Each row below holds a small network's activations on one input, seen along a few directions.
In each table, some parts of the input vary, and every possible input appears once, in random order.
A made-up example of a description, with smaller parts first: one of 3 separate values, together with either a single point or one of 11 places around a ring or (one of 6 places along a line, together with one of 8 places around a ring).
Shared parts are said once, and a part with two or three values counts as separate values.

A family of inputs:
row 1: [ 0.85  4.24 -0.95 -5.99 -0.02  2.10  2.91 -3.35  4.49  1.22  1.94]
row 2: [ 0.48 -1.52  1.62  5.21  3.01  0.01 -6.02  0.95 -4.60 -4.37 -0.48]
row 3: [-0.90 -3.59 -2.79 -3.85 -1.46  0.43  3.38  3.61  3.17  2.66 -2.71]
row 4: [-1.97  5.07  0.09 -4.56  0.11  2.50  4.01 -2.91  3.25  3.08  2.56]
row 5: [ 1.05 -1.69  0.96  5.49  2.49  0.26 -5.97  0.58 -4.51 -4.64 -0.48]
row 6: [-0.96 -7.62 -2.82  1.84 -1.05 -2.34 -0.48  4.21 -0.87 -1.16 -3.86]
row 7: [-0.87 -6.95 -1.16  3.13 -1.87 -3.57  0.62  4.89 -1.44 -0.21 -3.85]
row 8: [-1.02 -4.33 -3.62 -3.86 -0.73  1.30  3.55  2.39  3.34  2.09 -2.82]
row 9: [ 0.52 -3.43 -2.11 -2.81 -3.04 -0.78  4.14  3.13  3.01  3.56 -2.28]
row 10: [-3.77 -3.34 -2.30 -2.54 -0.75  1.86  4.88  2.40  2.03  3.89 -2.11]
row 11: [-4.36 -6.72 -0.96  3.71 -0.56 -1.87  1.59  4.07 -2.30  1.03 -3.06]
row 12: [ 0.55 -3.19 -1.64 -2.40 -3.21 -1.77  4.63  3.75  2.38  4.02 -2.42]
row 13: [-0.10  7.60  4.15  1.04  1.25  0.65 -0.91 -5.20 -1.78  0.43  4.57]
row 14: [-1.54 -0.91  2.59  7.55  2.56 -0.47 -3.91  0.39 -6.25 -1.78  0.34]
row 15: [-2.49 -1.28  1.89  6.27  3.73  1.39 -4.63  0.21 -5.51 -3.00  0.30]
row 16: [ 1.93  7.34  2.84 -1.13  1.59  1.23 -3.13 -4.64 -0.01 -2.02  3.81]
row 17: [ 3.38  7.70  3.76  0.53  0.04 -1.09 -2.14 -4.26 -0.75 -0.69  4.02]
row 18: [ 3.26  6.98  2.28 -0.89  0.83  0.12 -3.15 -4.93 -0.18 -1.64  4.09]
row 19: [ 1.73  6.35  2.07 -1.27  2.48  1.95 -3.01 -5.55  0.20 -2.57  3.74]
row 20: [-2.29 -7.31 -2.09  1.46 -0.26 -1.20 -0.41  4.51 -0.71 -1.56 -4.08]
row 21: [ 1.93 -1.08  2.75  6.69  1.22 -2.11 -4.93  1.16 -5.37 -3.08 -0.10]
row 22: [-2.85 -3.06 -1.30 -1.62 -1.93 -0.03  5.78  2.56  1.31  5.12 -1.89]
row 23: [ 2.38  5.47  0.23 -4.79 -2.40  0.04  3.33 -2.66  4.33  2.71  2.50]
row 24: [-5.27 -6.98 -1.97  2.74  0.64  0.02  0.73  3.90 -1.55 -0.17 -3.27]
row 25: [-1.09  5.45  1.20 -3.91 -1.13  0.68  4.79 -2.63  2.64  4.29  3.09]
row 26: [-1.76 -7.59 -2.65  1.62 -0.61 -1.13 -0.47  4.34 -0.56 -1.89 -3.95]
row 27: [ 1.61  5.01 -0.68 -5.72 -1.41  1.61  2.87 -2.81  4.37  1.46  2.10]
row 28: [-0.24 -3.85 -2.99 -3.72 -2.02  0.76  3.75  2.82  3.05  2.23 -2.75]
row 29: [ 2.49  5.67  0.94 -4.46 -2.65 -0.81  4.04 -2.34  3.55  3.11  2.33]
row 30: [ 2.38  4.92 -0.92 -5.52 -1.67  0.27  2.75 -2.71  4.13  2.23  2.21]
row 31: [ 3.30  7.51  3.29  0.04  0.13 -0.13 -2.56 -4.95 -0.02 -1.14  4.19]
row 32: [ 1.06  5.18 -0.17 -5.83 -0.88  1.34  2.88 -2.53  4.25  1.76  1.92]
row 33: [-2.46 -8.10 -3.02  1.41  0.62 -0.51 -0.32  3.50 -0.42 -2.12 -4.14]
row 34: [ 0.59 -3.85 -3.30 -3.34 -2.43 -0.48  3.79  2.59  2.72  2.99 -2.82]
row 35: [ 0.26 -2.26  0.46  5.20  3.81  0.79 -6.08  0.20 -4.23 -4.77 -0.48]
row 36: [ 1.84 -1.28  1.90  6.52  1.52 -1.30 -5.58  0.77 -4.61 -3.42 -0.11]
row 37: [ 1.85 -1.75  0.96  5.59  2.07 -0.95 -5.95  0.43 -4.83 -3.97 -0.30]
row 38: [-0.97 -7.12 -2.04  2.91 -1.60 -2.70 -0.12  4.59 -0.64 -0.54 -3.77]
row 39: [-1.01  7.24  3.16  0.16  2.45  2.50 -1.67 -5.40 -1.11 -0.76  4.23]
row 40: [ 2.51  7.05  2.36 -0.92  1.11  1.44 -2.98 -5.08  0.02 -2.36  3.78]
Changing only one part turns row 18 into row 6. The same change can be made to row 39. Which row results?
> row 24
What is each input in this table made of?
> one of 5 places around a ring, together with either one of 2 separate values or one of 6 places along a line
Which other rows does row 25 become when the choice among 2 separate values takes its other values? List them by row number.
> row 4
Which other rows agree with row 14 in the place on the ring of 5? List them by row number.
> row 2, row 5, row 15, row 21, row 35, row 36, row 37

A family of inputs:
row 41: [ 3.68 -5.56 -0.43  3.64  0.90 -2.78 -5.53  2.99 -3.06 -5.79 -3.39]
row 42: [-2.69 -4.84 -4.80 -3.79 -0.58  2.07  3.02  1.79  5.05 -0.76 -3.21]
row 43: [-1.80 -5.55 -1.88  3.92  3.03  1.63 -6.10  1.95 -3.22 -5.79 -2.31]
row 44: [ 3.85 -4.64 -4.13 -4.95 -2.94 -0.88  2.00  3.55  4.08  0.94 -3.91]
row 45: [-3.34 -2.92 -0.64 -1.22 -3.08 -0.13  6.63  3.14  0.84  6.35 -1.76]
row 46: [-2.46  8.81  2.95 -2.46  3.38  3.93  0.45 -5.86  0.62  1.27  5.61]
row 47: [ 1.94  8.04  0.02 -4.20  1.84  4.84 -3.51 -5.80  2.88 -1.64  4.54]
row 48: [-6.98 -3.70 -1.98 -2.29  0.69  1.68  6.47  2.33  2.87  2.60 -2.21]
row 49: [ 2.92 -4.47  0.35  7.13 -0.72 -4.90 -3.34  2.31 -4.78 -1.22 -1.63]
row 50: [-5.25 -5.00  0.35  6.43  4.89  0.99 -2.21  1.02 -5.72 -1.73 -1.20]
row 51: [ 4.36  9.38  3.49 -2.37 -2.44 -2.62 -0.13 -3.75  1.60  0.27  4.44]
row 52: [ 2.03 -3.85 -2.46 -1.86 -4.53 -4.06  4.79  2.90  2.73  4.22 -2.19]
row 53: [ 0.00  9.44  4.94 -1.16 -0.32  0.94  2.05 -5.30 -0.94  3.11  5.41]
row 54: [ 7.32  8.09  1.33 -4.17 -0.36  0.65 -2.76 -4.30  3.12 -1.96  3.33]
row 55: [-3.58 -3.25  2.89  7.34  0.24 -1.35 -1.81  3.02 -6.06  0.14 -1.51]
Changing only one part turns row 46 into row 47. The same change can be made to row 50. Which row results?
> row 43
What is each input in this table made of?
> one of 3 separate values, together with one of 5 places around a ring
Which other rows does row 44 become when the choice among 3 separate values takes its other values? List them by row number.
> row 41, row 54

A family of inputs:
row 56: [ 2.84  5.15  2.16 -2.24  0.37  0.20 -3.49 -2.86  0.77 -3.29  2.02]
row 57: [-3.59  2.38  0.73 -0.38  2.39  3.07  0.46 -3.83 -1.03 -0.64  1.64]
row 58: [-0.16 -8.74 -2.30  3.33  1.66  0.71 -1.98  6.05 -2.69 -1.80 -5.21]
row 59: [ 1.32  2.42 -1.74 -3.20 -1.29  0.33  1.47 -0.09  3.22  2.37  1.20]
row 60: [ 3.08  4.27  1.54  1.55  0.28 -1.03 -2.66 -2.04 -0.66 -1.56  2.56]
row 61: [ 0.92  1.99  1.45  2.69  0.08 -0.65 -0.59 -1.29 -3.05  1.34  1.77]
row 62: [-2.60 -1.44  0.95 -1.12 -2.45 -0.48  4.29  2.80  1.48  2.34 -1.57]
row 63: [ 1.73  2.14 -1.58 -4.48 -0.24  1.73  1.59 -2.05  4.15  0.29  1.15]
row 64: [-1.82 -8.50 -2.68  3.57 -1.45 -2.99 -0.91  2.85 -1.13 -2.47 -4.22]
row 65: [ 0.79 -0.42 -0.61 -2.58 -1.79 -1.67  3.35  0.11  1.10  2.71 -0.81]
row 66: [-2.50  0.76  2.07  2.87  2.43  0.78 -1.53  0.36 -2.17  0.70  1.49]
What is each input in this table made of?
> either one of 2 separate values or one of 4 places along a line or one of 5 places along a line
